B =
[[ 0.6  0.8 -0.4 -0.3 -1.0]
 [ 1.4 -0.5 -0.2 -0.6  0.2]
 [ 0.4 -0.7 -0.1  0.0 -1.2]
 [ 1.4 -1.1 -0.2 -0.6  0.2]
 [ 1.1  0.0 -0.3 -0.4  0.1]
 [ 1.0 -0.5 -0.4 -0.5 -0.2]
 [ 0.4  0.8 -0.1  0.0 -1.2]
 [ 0.6  1.7 -0.4 -0.3 -1.0]
 [ 0.6 -0.5  0.2 -0.3 -0.8]
 [ 1.0 -1.3 -0.4 -0.5 -0.2]
 [ 0.0  0.9 -0.4 -0.2 -0.6]
 [ 1.1 -1.0 -0.3 -0.5  0.1]
 [ 0.6  0.1  0.2 -0.3 -0.8]
 [ 0.0 -2.0 -0.4 -0.2 -0.6]
 [ 0.4 -1.3  0.0  0.0 -1.1]
 [ 1.1 -1.3 -0.3 -0.5  0.1]]
B[0][0] => 0.6
B[5][3] => -0.5
B[14] => [0.4, -1.3, 0.0, 0.0, -1.1]
B[:, 0] => [0.6, 1.4, 0.4, 1.4, 1.1, 1.0, 0.4, 0.6, 0.6, 1.0, 0.0, 1.1, 0.6, 0.0, 0.4, 1.1]
B[3] => [1.4, -1.1, -0.2, -0.6, 0.2]
B[:, 4] => [-1.0, 0.2, -1.2, 0.2, 0.1, -0.2, -1.2, -1.0, -0.8, -0.2, -0.6, 0.1, -0.8, -0.6, -1.1, 0.1]
B[8] => [0.6, -0.5, 0.2, -0.3, -0.8]
B[1] => [1.4, -0.5, -0.2, -0.6, 0.2]
B[7][4] => -1.0
B[1][1] => -0.5
B[11][2] => -0.3
B[15] => [1.1, -1.3, -0.3, -0.5, 0.1]
B[:, 3] => [-0.3, -0.6, 0.0, -0.6, -0.4, -0.5, 0.0, -0.3, -0.3, -0.5, -0.2, -0.5, -0.3, -0.2, 0.0, -0.5]
B[8][2] => 0.2
B[7] => [0.6, 1.7, -0.4, -0.3, -1.0]
B[13] => [0.0, -2.0, -0.4, -0.2, -0.6]
B[13][1] => -2.0
B[:, 2] => [-0.4, -0.2, -0.1, -0.2, -0.3, -0.4, -0.1, -0.4, 0.2, -0.4, -0.4, -0.3, 0.2, -0.4, 0.0, -0.3]
B[12] => [0.6, 0.1, 0.2, -0.3, -0.8]
B[2][1] => -0.7
B[4][4] => 0.1
B[2][0] => 0.4
B[13][0] => 0.0
B[6] => [0.4, 0.8, -0.1, 0.0, -1.2]
B[10] => [0.0, 0.9, -0.4, -0.2, -0.6]
B[10][2] => -0.4
B[15][2] => -0.3

arr =
 16.068   -3.124   18.243    5.155    6.296    1.210   10.073   14.213  -10.209   -8.972   17.115   -2.191    1.627   10.847
 10.915    8.210    7.640    8.288  -13.893   10.826   15.286   16.567  -11.868    8.138   -0.102   10.110   -4.447    0.145
 -0.691    8.919    0.716    5.434    7.642   -0.133   -3.884   -8.674   12.111   20.592  -13.582    7.072    1.075   -6.017
arr[0,0] -> 16.068
arr[2,6] -> -3.884
arr[1,12] -> -4.447
arr[2] -> [-0.691, 8.919, 0.716, 5.434, 7.642, -0.133, -3.884, -8.674, 12.111, 20.592, -13.582, 7.072, 1.075, -6.017]
arr[:, 0] -> [16.068, 10.915, -0.691]
arr[0,11] -> -2.191
arr[:, 3] -> [5.155, 8.288, 5.434]
arr[1,3] -> 8.288
arr[0,6] -> 10.073
arr[:, 10] -> [17.115, -0.102, -13.582]
arr[1] -> [10.915, 8.210, 7.640, 8.288, -13.893, 10.826, 15.286, 16.567, -11.868, 8.138, -0.102, 10.110, -4.447, 0.145]
arr[0,10] -> 17.115
arr[0,3] -> 5.155
arr[0,1] -> -3.124
arr[2,12] -> 1.075
arr[2,13] -> -6.017
arr[1,2] -> 7.640
arr[2,2] -> 0.716
arr[0,7] -> 14.213
arr[2,1] -> 8.919
arr[:, 7] -> [14.213, 16.567, -8.674]
arr[1,13] -> 0.145
arr[1,11] -> 10.110
arr[1,1] -> 8.210

grid = ((0.271, 10.001, 4.450, -0.185, 0.006, 13.161, -0.204, -14.032, -10.115), (0.316, 4.728, 1.476, -0.217, 13.841, 10.756, -0.258, -8.701, -3.217), (-0.066, 4.516, -8.168, -0.084, -2.157, -1.816, -0.127, 4.304, 1.876))
grid[0,0] -> 0.271
grid[:, 1] -> [10.001, 4.728, 4.516]
grid[2,7] -> 4.304
grid[0,4] -> 0.006
grid[1,4] -> 13.841
grid[1,7] -> -8.701
grid[2] -> [-0.066, 4.516, -8.168, -0.084, -2.157, -1.816, -0.127, 4.304, 1.876]
grid[0,1] -> 10.001
grid[1,6] -> -0.258
grid[0,7] -> -14.032
grid[:, 6] -> [-0.204, -0.258, -0.127]
grid[2,6] -> -0.127
grid[2,5] -> -1.816
grid[1,5] -> 10.756
grid[:, 5] -> [13.161, 10.756, -1.816]
grid[0,6] -> -0.204
grid[1,8] -> -3.217
grid[2,4] -> -2.157
grid[1,0] -> 0.316
